A small network was shown many inputs. Here are its activations along a few directions, one row for each input.
In each table, some parts of the input vary, and every possible input appears once, in random order.
A made-up example of a description, with smaller parts first: one of 4 places along a line, together with either a single point or one of 11 places around a ring or (one of 2 separate values, together with one of 8 places around a ring).
Shared parts are said once, and a part with two or three values counts as separate values.
In the rows, zero is written as 128.

Other details of the inputs vary at random and push rows far along two fixed directions, the same in every table; ignore that.

Rows:
r1: [150 129  88  80 128  97 112 116 143  46 112 147 162 141]
r2: [108 182  95 181  91 108 139 199 124 184  88  90 159  21]
r3: [179  96 174  28 108 151 143  81 152  48 126 113 116 194]
r4: [117  92 103  95 165 108  84 140 108  82 111 131 160 119]
r5: [108 189  90 188  82 108 144 199 135 193  84  95 169  20]
r6: [ 29 194  71 180 151 110 127 150  88 192 134  79 171  87]
r7: [158  95 221 165 121 155 158 109 130 188 169 154  41 176]
r8: [173 120 169 186 115 154 183 127 156 195 204 199  61 140]
r9: [ 74 192  76  96 125 118 135  82 118  94 147 101 202 159]
r10: [126  94 146  62 148 116  86 114 102  59  83  96 159 154]
r11: [148 134 114  66  90 132 133 134 146  85  87  88 164 117]
r12: [ 71 185  81  88 132 114 130  82 107  80 150  94 193 162]
r13: [ 50 151  98  94 173 117 102  94  88  97 136  90 190 170]
r14: [180 131 160 189 106 151 182 127 161 206 207 202  66 139]
r15: [ 91 128  67 220 147  88 101 200 109 195  80 125 152  28]
r16: [114 103 101  89 161 110  93 142 114  79 112 130 150 113]
r17: [152  74 178  70 159 142  80  74 124  48 128 133 112 208]
r18: [100 123 108 149 110 126 120 189 118 177  68  71 140  47]
r19: [182 113 170 189 121 141 177 106 160 176 188 204  54 163]
r20: [178 129 199 177 106 168 168 100 157 178 184 174  52 160]
r21: [117 102 115  57 155 124  95 117 112  48  97 116 140 152]
r22: [152 108 200 206 128 163 144 120 136 215 170 162  37 143]
r23: [173 117 162  58 116 144 115  63 158  37 139 144 125 200]
r24: [110 170  72 159 108 121 140 181 127 154  97 116 154  48]
r25: [172 141 165 186  94 161 186 120 158 204 189 181  56 149]
r26: [123  87 131  75 131 129  98 141 116  98  73  77 152 121]
r27: [100 131  74 187 151  93 107 186 113 167  86 129 141  45]
r28: [146  75 159  65 162 138 103  89 120  59 134 142 106 207]
Each input here is: one of 4 places along a line, together with either a single point or one of 6 places along a line.
- Changing only the place on the line of 4 turns r25 into r21. The same change can be made to r1. Which row results? => r27
- Which other rows does r9 become when the place on the line of 4 takes its other values? List them by row number. => r6, r12, r13
- Which other rows does r2 become when the place on the line of 4 takes its other values? List them by row number. => r5, r7, r10
- Which other rows does r15 become when the place on the line of 6 takes its other values? List them by row number. => r4, r10, r17, r26, r28

Rows:
r29: [143 114 119  87 120 118 112 143 131  85  90 110 148 110]
r30: [165  54 223 186 155 162 141 108 127 202 186 186  16 192]
r31: [107 106 171 175 164 143 138  96 109 185 187 156  77 185]
r32: [114 162 102 140 125 119 133 122 129 128 139 132 153 121]
r33: [110 153 121 132 124 127 135 114 124 132 136 117 140 138]
r34: [160 111 180 186 108 154 154 145 143 203 148 148  65 118]
r35: [156 104 147  88 126 130 115 118 136  82 105 125 122 145]
r36: [146 123 111 112 123 114 111 146 137  95  96 128 145  98]
r37: [147 107 118  81 124 123 117 137 135  80  99 120 142 120]
r38: [ 84 189  70 199 114 115 143 175 122 199 125 116 158  49]
r39: [ 79 184  63 184 113 114 144 181 119 195 118 102 169  45]
r40: [ 89 161  96 115 128 119 116 131 114 115 111  92 174 109]
r41: [124 130 126  48 135 125 121  76 124  45 134 116 160 191]
r42: [168  95 146  58 133 129 114  99 141  44 119 144 121 170]
- Describe the family of inputs behind these rows. => one of 2 separate values, together with either a single point or one of 6 places along a line
- Changing only the choice among 2 separate values turns r30 into r31. The same change can be made to r36. Which row results? => r32
- Start at r34 and move only the place on the line of 6, one step at a time. The first step leads to r35. Which rows follow, in order? => r29, r37, r42, r36
- Which other rows does r37 become when the choice among 2 separate values takes its other values? List them by row number. => r39
